Each row below holds a small network's activations on one record, seen along a few directions.
Each row is followed by the record's values for the fields V, N, M, K, E, J.
Not every record has every field; a missing one is written missing.
The largest differences between rows may come from other fields.
(in the rows, 500 means zero)
Random noise pushes rows far along 19 fixed directions. That doesn't count. These rows show it; they differ only by the noise:
[421 261 448 807 209 468 286 492 725 463 522 316 614 622 288 497 573 550
 615 253 544 486 485 215 620 396 411 653 893  87 441 703 594 281 621]
[813 867 489 629 564 347 783 631 416 350 537 424 517 404 335 610 354 286
 257 593 577 675 888 794 437 383 490 509 410 364 296 153 748 450 844]
[558 597 494 520 630 450 603 401 308 565 628 389 299 229 416 581 504 495
 459 598 673 393 364 743 723 419 629 259 383 513 627 205 424 745 633]
[597 343 642 464 538 502 681 520 441 362 580 364 262 300 614 788 701 628
 279 399 578 320 530 589 559 365 816 334 562 442 560 379 590 543 689]
[437 544 523 684 421 316 786 204 680 381 777 461 367 495 313 423 647 691
 821 543 585 598 419 167 599 535 319 423 568 424 825 656 549 509 444]
[709 492 434 271 450 166 608 673 530 711 403 405 573 708 396 540 411 673
 528 613 487 434 269 500 396 424 476 452 470 469 541 447 718 664 372]
[336 518 543 383 521 231 484 858 494 644 678 647 499 486 503 559 366 410
 223 396 447 535 444 721 470 550 701 607 442 699 498 521 288 388 817]
[617 604 502 491 449 614 669 685 688 604 584 477 761 808 335 409 462 534
 674 473 658 346 693 390 391 432 322 608 427 826 556 586 752 399 465]
[564 588 450 425 607 512 320 697 477 726 500 532 555 498 188 403 401 531
 318 580 479 656 542 530 505 504 479 512 519 514 359 594 430 438 631]
[527 560 531 302 410 646 778 369 660 612 762 287 599 672 440 662 450 692
 535 521 477 462 645 236 243 319 360 611 513 657 418 506 634 340 504]
[436 189 471 543 618 629 548 528 593 608 472 447 570 397 288 913 179 667
 571 392 618 337 420 348 433 370 808 489 429 614 519 219 815 519 515]
[513 784 555 481 436 498 635 702 484 623 527 649 561 639 814 405 464 231
 424 482 400 590 625 795 267 507 463 431 334 772 547 393 564 506 605]
[513 435 712 789 660 653 597 548 461 345 570 599 435 452 529 651 623 491
 570 197 686 292 645 419 545 696 730 443 414 520 628 434 456 405 490]
[526 785 480 784 516 575 351 551 537 177 441 385 386 589 649 760 596 321
 445 560 559 344 737 504 398 361 461 312 763 236 404 444 422 658 224]
[666 515 280 578 509 334 560 548 561 429 459 492 604 520 189 625 416 607
 544 607 582 742 429 213 449 522 275 594 491 232 275 414 509 353 259]
[628 570 364 728 663 661 337 573 470 490 373 324 514 451 170 587 575 561
 688 558 638 295 675 633 908 442 514 440 698 362 440 524 666 613 429]
[294 338 470 334 455 212 415 678 408 494 379 605 515 433 623 728 387 455
 373 459 529 376 243 690 508 532 774 616 374 659 515 394 469 695 405]
[431 465 630 204 697 931 629 282 484 495 600 521 197 303 846 806 552 524
 564 297 206 585 575 340 226 571 506 577 806 548 501 451 359 350 465]
[345 398 588 544 366 443 647 500 512 435 755 562 437 377 603 483 411 267
 644 284 559 588 152 471 433 543 289 565 458 663 767 308 247 499 744]
[562 402 638 317 397 555 463 560 504 536 445 607 316 332 753 398 555 315
 262 251 451 525 432 572 310 444 652 615 647 557 560 475 622 433 730]
[494 556 472 576 572 428 485 682 459 331 508 636 505 409 424 594 450 340
 338 446 752 480 605 556 478 516 566 526 483 510 467 349 362 472 551]

[475 530 630 936 653 576 232 523 329 589 361 647 550 475 346 288 384 283
 615 393 593 524 480 655 610 737 587 235 357 366 693 362 359 678 653] : V: v1 / N: n2 / M: missing / K: missing / E: missing / J: missing
[811 423 608 497 439 425 570 533 517 210 374 356 352 393 429 495 637 503
 392 503 465 523 503 492 521 389 444 522 670 298 495 550 753 575 640] : V: missing / N: missing / M: m1 / K: k5 / E: e1 / J: j1
[620 779 578 345 472 287 573 386 455 602 723 277 476 768 470 384 749 674
 289 563 497 427 824 499 483 495 446 423 731  98 397 704 209 381 663] : V: v1 / N: n1 / M: m2 / K: missing / E: missing / J: missing
[560 460 448 336 412 309 590 427 347 622 407 367 642 598 437 516 482 625
 613 585 419 594 363 568 566 573 372 556 422 355 409 419 494 579 468] : V: v1 / N: n2 / M: m3 / K: missing / E: missing / J: missing
[357 364 457 169 607 343 361 650 443 629 299 602 417 602 774 723 363 570
 505 638 267 501 154 565 257 534 567 262 581 535 635 439 298 829 252] : V: v1 / N: n2 / M: m4 / K: missing / E: missing / J: missing
[739 330 678 346 443 365 703 404 497 560 442 408 407 515 656 616 635 711
 267 332 369 445 506 402 293 510 806 552 440 294 429 482 810 388 541] : V: v2 / N: n1 / M: missing / K: missing / E: missing / J: missing
[515 504 402 344 574 488 389 550 302 663 446 505 468 443 527 366 736 592
 540 540 465 441 393 704 851 670 501 564 484 514 407 642 252 485 383] : V: v1 / N: n2 / M: m3 / K: missing / E: missing / J: missing
[651 666 750 558 503 609 389 592 509 518 487 496 311 445 692 414 440 306
 208 411 308 442 499 590 270 406 691 474 402 614 455 521 708 559 570] : V: v2 / N: n1 / M: m4 / K: missing / E: missing / J: missing
[749 641 586 597 316 204 637 538 421 157 545 472 357 558 789 292 959 319
 491 406 570 363 356 588 604 652 278 596 462 342 577 612 278 531 330] : V: missing / N: missing / M: missing / K: missing / E: missing / J: missing
[523 319 480 607 359 347 547 710 425 504 383 657 834 724 477 366 512 484
 466 374 827 544 609 520 487 577 495 370 408 318 501 358 378 320 691] : V: missing / N: missing / M: m1 / K: k5 / E: e1 / J: j1
[280 691 352 544 574 431 462 434 454 573 589 552 662 580 419 677 277 487
 404 638 519 653 727 497 397 547 518 496 419 375 264 361 227 394 458] : V: v1 / N: n1 / M: m3 / K: missing / E: missing / J: missing
[455 437 291 353 289 463 466 404 541 148 319 506 545 475 598 553 465 278
 749 532 778 413 314 339 410 368 134 731 756 491 548 326 455 678 140] : V: v1 / N: n2 / M: m1 / K: k2 / E: e1 / J: j2
[673 705 477 594 606 518 663 578 657 575 717 482 251 599 732 486 721 590
 688 486 330 407 326 373 505 548 365 339 552 528 622 644 427 404 174] : V: v2 / N: n1 / M: m4 / K: missing / E: missing / J: missing
[750 566 440 446 497 631 833 476 457 520 579 347 568 545 439 516 576 536
 674 547 633 569 628 549 520 388 205 333 562 438 548 268 576 464 676] : V: v2 / N: n1 / M: m1 / K: k2 / E: e1 / J: j2
[379 230 705 523 594 889 275 622 543 392 378 769 505 380 436 509 429 373
 377 218 496 717 601 258 217 633 533 569 629 610 547 592 424 360 690] : V: v2 / N: n1 / M: m1 / K: k2 / E: e1 / J: j2
[487 508 381 324 453 467 869 331 481 554 653 457 545 553 629 541 648 575
 749 379 628 518 690 539 604 534 330 545 739 332 587 354 403 287 671] : V: v2 / N: n1 / M: m3 / K: missing / E: missing / J: missing
[416 325 326 636 252 567 257 506 694 645 537 636 413 221 514 265 378 371
 325 466 451 719 106 311 469 307 553 663 410 635 362 545 635 246 475] : V: v1 / N: n2 / M: m1 / K: k2 / E: e2 / J: j1
[475 502 582 647 483 638 209 552 512 434 476 413 441 375 434 487 471 353
 293 396 527 286 592 584 596 395 722 658 555 539 367 582 589 509 597] : V: v1 / N: n2 / M: m4 / K: missing / E: missing / J: missing
[443 901 507 344 636 381 729 302 329 494 690 512 488 463 402 395 543 405
 576 584 492 651 886 777 644 686 328 649 572 489 538 502 287 495 759] : V: v2 / N: n1 / M: m1 / K: k4 / E: e2 / J: j2
[794 433 506 167 776 788 568 543 303 439 266 593 558 356 302 563 433 627
 438 706 436 775 426 352 326 652 282 565 198 714 263 416 489 542 247] : V: missing / N: missing / M: m1 / K: k5 / E: e1 / J: j1
[433 596 633 456 401 545 587 417 304 407 658 400 455 446 630 459 778 428
 410 434 533 469 700 732 649 544 472 535 573 499 482 539 211 446 766] : V: v1 / N: n2 / M: m1 / K: k2 / E: e1 / J: j2
[677 567 512 441 611 263 327 745 633 809 477 635 369 535 307 217 356 491
 445 388 477 456 293 456 482 536 618 526 665 442 650 648 625 465 571] : V: v2 / N: n1 / M: m1 / K: k4 / E: e1 / J: j1
[529 349 543 570 335 495 412 599 577 291 445 345 580 640 550 664 439 449
 509 393 642 220 400 337 391 341 476 570 612 423 445 429 520 544 360] : V: v1 / N: n2 / M: m1 / K: k2 / E: e2 / J: j1
[549 523 580 329 572 418 437 365 453 511 454 585 310 258 518 462 324 402
 310 361 545 383 436 454 410 528 799 803 484 512 425 400 628 475 466] : V: v1 / N: n2 / M: m3 / K: missing / E: missing / J: missing
[520 473 473 351 424 404 413 598 431 229 189 459 601 551 528 562 608 385
 637 423 297 594 619 671 645 638 286 887 797 339 359 692 621 551 469] : V: v2 / N: n1 / M: m1 / K: k4 / E: e1 / J: j1
[181 550 449 165 535 617 403 533 384 521 506 495 632 612 639 571 565 504
 518 582 513 400 663 715 612 513 412 545 616 710 474 619 180 609 505] : V: v2 / N: n2 / M: m2 / K: missing / E: missing / J: missing
[452 649 598 323 505 569 635 212 343 447 563 346 397 377 721 670 447 391
 449 406 340 543 655 647 443 501 503 653 598 339 363 304 474 503 661] : V: v2 / N: n1 / M: m3 / K: missing / E: missing / J: missing
[590 367 346 437 508 250 640 761 666 631 484 622 440 639 667 481 635 652
 676 455 380 466 320 502 567 557 526 428 669 467 664 629 541 344 399] : V: v1 / N: n2 / M: missing / K: missing / E: missing / J: missing
[460 654 510 538 624 470 564 520 496 481 485 517 594 577 375 484 580 566
 674 527 436 377 730 652 759 689 551 721 370 711 496 732 675 533 386] : V: v2 / N: n1 / M: m4 / K: missing / E: missing / J: missing
[446 483 501 407 603 649 580 514 335 303 395 379 834 717 303 703 474 549
 680 585 802 370 820 569 567 537 254 413 515 481 502 337 325 702 530] : V: v2 / N: n1 / M: m3 / K: missing / E: missing / J: missing
[610 621 462 312 519 704 546 557 435 576 470 530 494 454 705 547 366 320
 377 523 364 700 496 578 221 425 324 508 486 569 323 271 442 420 532] : V: v2 / N: n1 / M: m1 / K: k2 / E: e2 / J: j1
[237 430 614 310 277 515 488 271 512 521 494 543 549 670 839 431 613 536
 444 439 544 394 601 416 289 464 615 479 567 544 601 609 440 532 444] : V: v1 / N: n2 / M: m1 / K: k2 / E: e2 / J: j1
[576 607 669 325 406 517 707 321 549 393 649 471 580 774 554 349 500 498
 527 492 806 398 580 154  98 438 217 383 509 490 690 411 324 557 447] : V: v1 / N: n2 / M: m4 / K: missing / E: missing / J: missing
[712 502 361 527 454 421 444 785 652 353 402 483 351 407 471 553 461 384
 406 642 581 402 342 532 435 213 478 430 665 597 537 427 694 623 405] : V: v1 / N: n2 / M: m1 / K: k2 / E: e1 / J: j2

Which values does each new row have?
[400 397 416 297 357 470 392 445 477 459 467 350 554 488 436 632 419 463
 516 508 492 555 367 450 450 387 293 661 739 383 415 446 379 586 534] : V: v2 / N: n1 / M: m1 / K: k2 / E: e1 / J: j2
[769 494 557 250 391 421 541 568 585 572 535 388 472 434 272 299 275 427
 360 481 495 565 341 402 331 304 346 764 586 573 450 459 739 442 763] : V: v1 / N: n2 / M: m1 / K: k2 / E: e2 / J: j1
[587 772 399 450 533 539 472 376 529 781 418 612 604 568 370 163 322 436
 706 535 510 524 596 479 513 581 437 746 440 627 442 543 760 402 318] : V: v1 / N: n2 / M: m1 / K: k2 / E: e2 / J: j1
[667 560 349 406 632 486 428 773 601 525 351 609 496 524 440 498 335 384
 426 567 536 541 570 549 348 399 446 459 689 483 484 399 596 505 520] : V: v1 / N: n2 / M: m4 / K: missing / E: missing / J: missing
[323 287 459 548 504 628 459 357 425 463 319 556 533 272 597 735 263 374
 542 513 481 554 317 613 419 447 647 448 277 650 560 157 687 751 481] : V: v2 / N: n1 / M: missing / K: missing / E: missing / J: missing
[329 432 500 439 448 486 758 422 488 297 589 509 491 385 781 710 438 352
 702 340 567 311 443 629 579 505 535 724 429 737 603 275 547 514 504] : V: v1 / N: n2 / M: m2 / K: missing / E: missing / J: missing
[582 501 405 383 640 623 409 443 484 562 369 417 492 454 382 686 257 520
 552 563 519 423 489 430 399 402 510 530 635 418 391 300 583 587 358] : V: v1 / N: n1 / M: m1 / K: k2 / E: e2 / J: j1
[470 359 562 437 376 314 278 479 319 533 439 452 478 483 576 378 483 405
 371 408 607 430 162 557 534 516 498 420 515 236 532 387 186 660 583] : V: missing / N: missing / M: m4 / K: missing / E: missing / J: missing
[530 616 715 746 435 433 480 519 399 451 546 223 587 737 492 592 421 427
 700 432 379 299 437 602 545 551 399 444 458 376 533 440 433 698 531] : V: v1 / N: n2 / M: m1 / K: k2 / E: e2 / J: j1
[547 462 603 440 409 446 645 535 566 588 606 408 567 628 473 412 649 623
 536 399 346 526 538 506 564 569 440 642 457 568 523 728 646 390 659] : V: v2 / N: n1 / M: m4 / K: missing / E: missing / J: missing
[474 467 315 237 444 634 639 387 529 734 490 382 701 653 612 667 329 574
 667 590 396 590 421 449 291 393 254 508 457 549 398 280 563 504 377] : V: v2 / N: n1 / M: m4 / K: missing / E: missing / J: missing
[504 382 558 366 470 652 488 691 433 373 398 447 804 724 461 613 562 536
 470 501 494 485 678 493 406 572 321 645 407 644 316 592 391 458 482] : V: v1 / N: n2 / M: m4 / K: missing / E: missing / J: missing
[605 664 319 650 646 475 526 543 610 548 463 575 445 482 428 515 235 371
 678 513 562 530 607 496 469 431 473 418 747 304 538 267 610 420 508] : V: v1 / N: n2 / M: m1 / K: k2 / E: e2 / J: j1
[593 622 619 853 624 352 802 384 613 140 677 477 236 385 387 631 593 605
 640 605 555 552 463 298 561 514 474 210 407 415 773 488 626 660 396] : V: v2 / N: n1 / M: m3 / K: missing / E: missing / J: missing
[570 570 552 436 430 623 465 559 428 549 283 685 590 640 834 379 467 384
 487 542 379 600 389 459 177 579 437 461 220 690 405 447 543 517 138] : V: v1 / N: n2 / M: m1 / K: k2 / E: e2 / J: j1
[856 616 539 801 616 619 694 806 546 485 396 769 586 684 510 263 569 349
 719 379 720 576 661 454 348 647 317 211 451 508 718 346 583 354 497] : V: v1 / N: n2 / M: m1 / K: k2 / E: e1 / J: j2
[508 516 485 515 426 632 542 398 623 313 481 577 517 456 466 450 546 490
 418 527 538 681 700 281 359 440 400 617 542 514 403 608 644 342 447] : V: v2 / N: n1 / M: m1 / K: k2 / E: e2 / J: j1
